Each row below holds a small network's activations on one input, seen along a few directions.
Each table varies a few parts of the input and shows all the possible inputs, shuffled.
A made-up example of a description, with smaller parts first: values(2) and (point or line(11) or (line(6) and ring(8))).
Shared parts are said once, and a part with two or three values counts as separate values.

Other details of the inputs vary at random and push rows far along two fixed directions, the same in every table; ignore that.

Table:
R1: [  9 -16 -11 -10  33 -28 -26  -4  15 -19   3]
R2: [-43  17  22  -8 -32  21   4 -27   4  -7  15]
R3: [ -2 -12   1  -8  11 -40 -24  17 -17 -37  10]
R4: [ 17  -9  -4   6  16 -35  11   4  25 -17  14]
R5: [ 27 -18  17  27   5 -14 -21  11  10 -16 -12]
R6: [ 17 -12  11  23  11 -23 -16   6   9  -1 -12]
R7: [ -1 -20   3  -4  28 -25 -17 -12  19  -8  -9]
R8: [-10   2 -19   3 -54  20  28  -6   3   6  13]
R9: [ 20  -6  34  -5  31 -18   5  25  15 -10  -8]
R10: [-44 -17  -2  -4 -13   6 -14 -22  19  10  -8]
R11: [ 17  -8  18  12  20 -36 -11  -8  13  -1  -3]
R12: [ -6  -9   0  12 -47   3  27  -6  19   1 -10]
R13: [ -3  67 -28 -15   7  72  37 -43 -98  33  24]
R14: [-10  -7  -5  21 -33  16  25   6  10   5  -9]
R15: [ 26  72 -35 -28  18  82  50 -16 -81  64  -5]
R16: [  9   1   8 -10  12 -12 -22  31  18  -5   7]
R17: [ 32 -17  13  20  -6 -19 -19   0  13 -15 -13]
R18: [ 86  20 -24  10  94  20 -12   7 -58   1 -35]
R19: [-38  -1 -11   7 -47  20   2 -19  -5  28  12]
R20: [-22  20  -3 -26 -28  23   3   8  -2  26   4]
R21: [ 10  10  12  -5  14 -11 -20   5  10 -43  21]
R22: [  8 -19 -16   1  16  -9 -35  13  16 -22  -8]
R23: [-70  -9  18 -14 -46   3   6 -17 -22   6   9]
R24: [-32   8  -3  -2 -32   7   7 -39  -4  26  22]
R25: [  8 -24  -1   7  23 -20 -26   9  16 -10 -22]
R26: [ 18  -7  12 -21   3 -17   6  21  28 -20   5]
R27: [-40  -6  -7   8 -65  34  -1 -18  -3  21  16]
R28: [-26   0 -10   1 -70  26   1 -28  -4  20  14]
R29: [ 23 -20  -5   0  21 -12 -28   0  12 -17 -25]
R30: [ 14 -12  10  13  21 -40  16   0  26 -14  -4]
R31: [ 17 -13 -22  -7  13 -16 -36   5  14 -24  -7]
R32: [  4  -7  27  -2  10 -15 -16  24  21   1 -15]
R33: [  2 -14  37   1  17 -16  -8  28  24  -6  -6]
R34: [ 89  60 -15 -13  84  39  35   9 -70  33 -32]
R35: [ 54  49 -16  20  60  43  24 -28 -73  43  -7]
R36: [ 14 -10 -16  19   0 -22   8  26  23 -15   3]
R37: [-31  -8  -7  20 -37  -1  26  -1  18  14  -9]
R38: [  2  -3  25   2  20 -29 -13   4   4 -38   6]
R39: [ 12  -7  28 -11  10 -17  10  15  27  -9 -11]
R40: [-41 -16 -19  -7 -25   8 -17  -8  12   8   1]
R41: [ 48  23 -36  -2  80  22  -5  -6 -45   8  -4]
R42: [-17  -1 -20  12 -47  30  28   3  -3  11  10]
R43: [-38  -1 -19   2 -38  17  32 -12   9  15  18]
R44: [-67   1   2 -21 -57  11   1 -14 -21   0  25]
R45: [-29  13   5 -28 -29  27  21   2  -7  21  20]
R46: [  8  -3  22  -8  12 -16 -13  24  24  -1 -19]
R47: [ 11 -10  20 -10  19 -18 -17  37  27 -19  17]
R48: [ 12 -14   3  19  17 -26  15  12  29 -19  -7]
R49: [ -1 -12  14   0  19 -36 -14  10 -21 -26  -6]
R50: [-41   2  -5   4 -40  18   2 -29   3  21  21]
Each input here is: values(2) and (line(4) or ring(6) or (values(3) and line(5))).
- Changing only the values(2) part turns R8 into R12. The same change can be made to R43. Which row results? => R48
- Which other rows does R2 become when the line(4) part takes its other values? List them by row number. => R23, R38, R49
- Which other rows does R40 become when the values(3) part takes its other values? List them by row number. => R19, R36
- Which other rows does R31 become when the line(5) part takes its other values? List them by row number. => R1, R22, R40, R41
- Which other rows does R42 become when the values(2) part takes its other values? List them by row number. => R14

Table:
R51: [  3  -4  20  -6 -14 -26  22  17  49 -19  21]
R52: [ -90   -3  -11    6 -115   54   38  -30   11   57    8]
R53: [ 14  23 -11 -16  15  30  11  -2 -27  27  -5]
R54: [ 34  20 -16  18  20  29  13 -13 -26  29 -20]
R55: [-22 -19   2  -2  -8 -27 -19   3  17 -27   6]
R56: [ -7 -17  13   2 -27 -19 -21   9  29 -21   8]
R57: [ 25  17 -30  11  10  37  31 -24 -47  32  -8]
R58: [ -2 -21  -1  19 -32 -22  -3  17  41  -8   0]
R59: [-15 -19  21  -9  -9 -20 -18  13  23 -14   0]
R60: [-11 -13  36  -6 -14 -21  17  28  35 -17  -5]
R61: [ -8 -13  30   2 -16 -22  17  30  44 -16  -8]
R62: [-27 -17  12  -1 -10 -30 -18  -2  20 -22   9]
R63: [-97   7  -9 -19 -99  40  24 -42 -12  37  18]
R64: [ 24  15 -28  16  10  41  21  -9 -19  25 -11]
R65: [-26 -23   8  -4  -5 -24 -22  12  24 -24   7]
R66: [ -8  25   1  -5  10  28  11 -15 -40  28   7]
R67: [-15 -22   2 -10   0 -19 -24  12  33 -19   3]
R68: [ 11  31 -20   0  20  35  12 -27 -52  14   5]
R69: [ 15  29  -6   2  17  31   9 -21 -51  19   5]
R70: [ 12  25  -4  -8  27  26   6  -8 -34  28  -3]
R71: [-10 -21  19  -1 -18 -16 -22   6  27 -23   1]
R72: [ 16  18  -4 -12  25  26   3   0 -24  20 -11]
R73: [  8  26 -16  -9  30  31   9 -16 -40  26   0]
R74: [-20  25 -10  -8   6  31  15 -23 -43  26  11]
R75: [ -4 -24  12  14  -7 -23  -6   3  35  -7 -18]
R76: [ 29  25 -14   8  36  26  16 -26 -42  30 -11]
R77: [ 99   3   8  10 104 -47 -31  39 -13 -46 -16]
R78: [ -8 -18   1 -12  -7 -21 -19  16  34 -18   0]
R79: [-11 -29   2   5 -14 -33  -8  -9  32 -16  -9]
R80: [ -8 -23  -1   5  -7 -20 -25   6  25 -39   8]
R81: [  1  25  -4  -3  14  22  11 -20 -45  22   7]
R82: [ -3 -18   0   3 -16 -22 -22  10  26 -32   5]
R83: [  1  25 -15 -13   6  25  15 -10 -42  19   2]
R84: [-10 -17  16  -7 -13 -24 -15  18  26 -16   4]
R85: [-12 -16  13  -4 -19 -28 -18  10  26 -19   5]
R86: [121  -5 -16  36  99 -50  -9  47  -2 -37 -15]
- What is each input in this table made of? => values(3) or ring(9) or (line(4) and ring(6))

Table:
R87: [-36 -11   3   3 -28  -9  -7 -15   7  -7  10]
R88: [ 59   3  12   7  77 -40 -20  26  -2 -36  -5]
R89: [-28  -8  -2  -8 -32  -3 -10  -3   9  -9  18]
R90: [-21 -11   8   1 -31  -4  13   7  28   7  -2]
R91: [ 38 -10   2   7  35 -32   4  26  25 -15 -14]
R92: [-21 -18  -8   6 -31   0  13  -3  30   6  -2]
R93: [-34 -14   1  -6 -25   0 -21 -11  10   1  -3]
R94: [ 16  17   1   7   1  25  23   0 -28  23 -10]
R95: [ 36  49 -37   1  51  56  20 -37 -93  47  -6]
R96: [-32 -11  -3  -8 -25   0 -17  -1   9  -4   7]
R97: [ 12  38 -14 -15  17  38  18 -14 -50  25  12]
R98: [-32 -10   3  -5 -28  -9  -4  -7   4 -16  12]
R99: [-30  -1 -10   5 -45  25  24 -15   9  24   2]
R100: [-16 -17   6  13 -38   1   2   1  19   3  -3]
R101: [ 12  45 -15 -13  24  45  29 -21 -67  28   6]
R102: [ 42  -6  13  12  23 -30  -6  27  28 -22  -7]
R103: [-35 -12  17 -10 -18  -4 -10 -13  14   8   2]
R104: [-34 -12  15 -15 -19   0 -14  -4  15   1  -4]
R105: [ 53  -8   0  19  28 -27  -9  22  23 -27  -7]
R106: [ 51  -6   9  -2  65 -32 -30  36   9 -36  -5]
- Changing only one part turns R102 into R105. The same change can be made to R103. Which row results? => R95
- What is each input in this table made of? => values(2) and (line(4) or ring(6))
- Which other rows does R96 become when the ring(6) part takes its other values? List them by row number. => R87, R89, R93, R95, R98
